These are the activations of a small neural network, seen along a few directions. Each row is one input.
Each table varies a few parts of the input and shows all the possible inputs, shuffled.
Descriptions start from the smaller parts, as in this example, which fits no table here: line(6) and (point or (values(2) and ring(5)) or line(11)).
Shared parts are said once, and a part with two or three values counts as separate values.

Other details of the inputs shift rows strongly along three fixed directions, in all tables alike. That doesn't count.

Rows:
x1: [ -5  12   3  -8 -10 -13  -9  11  15  -1  13  13  31 -45]
x2: [ -7 -35  15 -22 -50 -34 -13   8   0  10   6 -18  24 -25]
x3: [-34  29   6 -17  22  11   4 -10 -61 -28  39  22  57 -30]
x4: [  2  34 -17  17   7  11 -12   3   6  -7  23  31  34 -48]
x5: [ 25   8  -1  36  12  31 -14 -11  45  11 -30  -2 -43  37]
x6: [ -2 -63  42 -25 -38 -13  -3 -21  21  15 -36 -48 -42  43]
x7: [-14 -31  36 -29  32  11   3 -18  18  13 -38 -26 -24  47]
x8: [ -2  17  16 -18  32   7 -16  -3 -44 -19   5  -8  -5   9]
x9: [ 23  58 -26  62   2  25 -16   1   3   6  36   8  -6  -5]
x10: [ 32   4 -23  51  18  31   7 -20  10   1   2 -30 -52  39]
x11: [ 22  16 -33  39 -17   4   3   1  45  16  -7  10   1 -17]
x12: [ -8 -23  42 -33   9  17 -12  -5 -39   1 -27 -16 -19  24]
x13: [ 18  50 -20  52   0  28  -8  14  43  -4  28  12   6  -7]
x14: [ 23  23 -38  43 -11  -7   7  14  37  21  11  28  19 -14]
x15: [-21  -1  36 -33  18  28  -2  -5 -49 -27   1  -4   6  19]
x16: [-11 -42 -17 -30 -27 -35  -7   0  10 -17 -22 -12 -19   1]
x17: [  9  30 -49  47 -31 -22   7  22  47  17  17  13  48 -40]
x18: [ -9  11  17 -30  37  27  16   1 -13 -15  -2   2   7  -6]
x19: [-13 -18   7 -19 -61 -68 -18  14  -1  24   5  -9  38 -53]
x20: [-29 -38 -16 -26 -30 -37 -25  10   8   1  -7   0  -8 -17]
x21: [-10  21   0 -24  28  32   9   4 -65 -26  36  13  39 -29]
x22: [ 24   1 -16  33  17  26   8 -16  42  21 -30 -11 -36  34]
x23: [ 22  -7 -42  27   2   9   1 -10  27 -11   7   6 -56  38]
x24: [ -4 -26  -2 -29 -53 -65   0  29  18  20 -18  24  46 -49]
x25: [-21 -15   1 -26 -31 -48  11  22  23  15 -15  -7  46 -29]
x26: [-27   8  20 -25  15  -6  -5  18  -7  -6  -8   7  39  -4]
x27: [  5  44 -29  60 -38  -1  -5   5  15  -4  38  11  26 -12]
x28: [-25  29   5 -29  42  25  20  11 -30 -19  17  16  43 -23]
x29: [  9  41 -39  67 -16   8  17  -8   7   0  32  11   5 -19]
x30: [  2  10  32 -44  76  55  18 -10 -40 -22  -4  20 -19  21]
x31: [ 17 -14 -40  25   5  19  -2  -4  29   9  -3   4 -76  44]
x32: [ 27  25 -27  50  -3   2 -14 -15  23  10  26 -18 -21   5]
x33: [-10  11  31 -44  80  51  27  -7 -35 -16   0  12 -10  37]
x34: [ 25  30 -25  57 -32  18 -15  14  19   2  39   2   9  -9]
x35: [  0 -13  36 -27   7   6 -11   4  13  -4 -32  -9 -22  14]
x36: [ 13  21 -19  43  34  33  -7 -17 -17 -12  29  -7 -12  10]
x37: [ 14  -7 -26  33  -1  16 -22 -13  37 -17 -12 -12 -67  51]
x38: [ 12 -47   9  17 -27 -25  11 -17  25  15 -35 -39 -53  33]
x39: [-25  38  -2 -17  33  27  20 -12 -68 -32  33  20  45 -21]
x40: [-25  11   8 -22  44   9  -2  -2 -20  -4  -1  13  39 -10]
x41: [ -1 -43  30 -43 -27 -29   6   4  29  12 -45 -24 -15  -4]
x42: [-9 31 -3 11 36 25 -7  7 -2 -5  0 15 22  8]
x43: [ 14  48 -22  58   3  29  -3  13  48   4  23   7   4   9]
x44: [ 11  34 -17  10  25  31   6  -3  -1 -11   9  22   9 -26]
x45: [ -6  31   4 -28  34  10   9   4 -71 -10  34  29  30 -26]
x46: [-35   1  16 -12 -33 -43  -4  15 -34 -11   3  14  46 -39]
x47: [-11  36  -9 -28  35   1   4   4 -70 -27  34  11  45 -42]
x48: [ 12 -16 -30  31   5  16 -17 -27  39 -11  -4 -14 -65  43]
x49: [-17 -15 -41  13 -68 -51 -33  35  34   5   4  10   7 -30]
x50: [  3  26 -32  70 -38 -17   0  -6  25  10  33  10  16 -28]
x51: [ -5  -9  29 -38  49  48  11 -21 -62  -7 -15 -13 -24  24]
x52: [ 13 -39  23 -40 -10 -38   5  -5  -9  13 -25 -28 -32  25]
x53: [-14 -16   5 -31 -28 -50  14  29  15  16  -5  10  48 -22]
x54: [ -9 -27   4 -17 -70 -44   9  13   7   5   0 -19  29 -28]
x55: [-12  -3  18 -43  53  13  17   1 -31  -3 -15  17  16  16]
x56: [ 28   8  -6  49  11  48  -7 -28  14  20   7 -19 -48  35]
x57: [-13  18   4  -1  20  11   2   3  13   0  15   3  22  -8]
x58: [ 23  28 -32  55 -31  -1  19  -5  22   8  35  11   1   7]
x59: [ 11 -57  28 -38 -45 -34   6   8   3  19 -18 -24 -16  15]
x60: [ -5  -8  26 -46  14  -2  17  13  -9  -5  -3  10  11  -5]
x61: [  1 -54  36 -21 -16 -27 -16  -2  -3   3 -46 -44 -40  40]
x62: [-13 -21  13   4 -37 -44 -10  11  -8  -5  -9  -7  12 -15]
x63: [ 28   9   4  33   8  32 -13 -10  46   7 -25  -5 -49  34]
x64: [  4 -50  34 -37 -31 -18  16  -4  -2   7 -22 -22 -23  32]
x65: [ 28  19 -49  58 -40 -31   4  22  13   7  44  11  26 -31]
x66: [-12 -34  39 -45  39  15  -7 -25  -7   3 -48  -6 -24  26]
x67: [ 20  36 -18  52  35  47 -11  -7  28   6  -7  10 -22  31]
x68: [ -3  -9  14 -42   0 -16   6  13 -14  -2 -10  28  25 -30]
x69: [ -8   7  25 -40  54  31   8 -20 -62  -8  -6 -10 -18  12]
x70: [-16 -35   6   2 -50 -63  -8   4   2   6  -2 -10  24 -34]
x71: [-36 -16 -31 -40 -25 -37 -10  25 -23 -15   6  19  28 -51]
x72: [ -3 -49  15 -15 -43 -63  11   9  -6   9 -15  -7   1  -7]
x73: [  5 -29  22  -5 -22 -12  -5  -5  56  18 -23 -27 -24  14]
x74: [ 29   0   6  14  25  46  13 -18 -16  14   0  -5 -47  44]
x75: [  0 -38  30 -17  -4 -16  22 -19 -11   9 -31 -12 -41  38]
x76: [-22  37   0 -16  78  43  -4  -9 -49 -19  13  36  43 -18]
Description of these inputs: line(4) and (values(2) or ring(8) or ring(9)).
Changing only the line(4) part turns x57 into x28. The same change can be made to x40. Which row results?
> x17
Changing only the line(4) part turns x24 into x11. The same change can be made to x52. Which row results?
> x47
Which other rows does x39 become when the ring(9) part takes its other values? List them by row number.
> x10, x21, x29, x38, x47, x51, x54, x69
Which other rows does x19 become when the line(4) part takes its other values? List them by row number.
> x9, x45, x69
Which other rows does x37 become when the values(2) part takes its other values? List them by row number.
> x49

Rows:
x77: [-29   5  17 -46  31  -8  17  21  -9   3  -5  26  48 -14]
x78: [ 32 -36  22 -16  -8   0   5  -7  17  18 -31 -24 -60  40]
x79: [ 26  19 -28  72   6  11 -23 -11  75  21 -21 -10 -35  27]
x80: [-10  -6 -26  39 -56 -48  -9   0  17   2  26  -9  13 -22]
x81: [-23   5  24 -29  29   5  19  -4 -71 -20  13  -3  38  -8]
x82: [  9 -29  -4 -15 -56 -43 -15  23   9  16  -3   5  11 -27]
x83: [ -5 -21   8 -38 -17 -39  22  11 -32   3  -7   6  30 -25]
x84: [ -2 -19 -18  -7 -47 -56  13   9  -1   8   5   8  25 -33]
x85: [ 19  35 -44  50  48  50  12 -26 -13 -16  33  18 -42  21]
x86: [-22  14  16 -20  49  49 -15 -17 -68 -32  13  -3  -9  17]
x87: [  3 -46  -2  -9 -20 -16  -7 -12   8   5 -28 -18 -54  23]
x88: [ -8   0  35 -35  39  38  18 -14 -14   4 -21   0   8  11]
x89: [ 19 -41  43 -10 -17  -4  -5 -15  19  16 -29 -48 -61  55]
x90: [ -2 -50  22  -3 -26 -26   8 -26  10  11 -30 -45 -37  45]
x91: [  4  52  -5  19  27  34  14  -2 -43 -15  41   6  25  -9]
x92: [  8  22 -19  19 -68 -29  -6  35  52  13  29  13  66 -77]
x93: [ -5 -22  45 -37  44  17  23 -13   0  14 -46  -5 -15  49]
x94: [ -2 -20 -19  -5 -49 -39 -15  22  -1   4   2   6  13 -39]
x95: [ 28  61 -26  74  -8  38 -17   1  57   5  25  10  -4  -6]
x96: [ -1 -29  20 -12 -37 -20 -23   3   1   8  -7 -24  -7   8]
x97: [ -7  -8 -24 -15   3   9   0  15  29 -26  -5  17 -24  24]
x98: [ 13  25  -9   1  14   6  20  13 -30  -6  30  22  23 -28]
x99: [-35  10  15 -60  50  10   8  11 -21  -9  -6  26  41 -20]
x100: [ 21  49 -41  46  60  49  -8 -12  31   0  11  15 -11   1]
x101: [-34   9  31 -19  22   1 -20  12 -26 -18 -19  14  39 -22]
x102: [  1  21 -32  56 -13  12 -16 -15   4  -8  31  -5 -20   7]
What is each input in this table made of?
> point or ring(9) or (values(2) and ring(8))
A walk changes only the ring(8) part. It starts at x102 and steps to x80. List the rest of the walk in order.
> x90, x81, x91, x89, x96, x86
Which other rows does x87 become when the ring(8) part takes its other values? List them by row number.
> x78, x82, x83, x84, x85, x94, x98
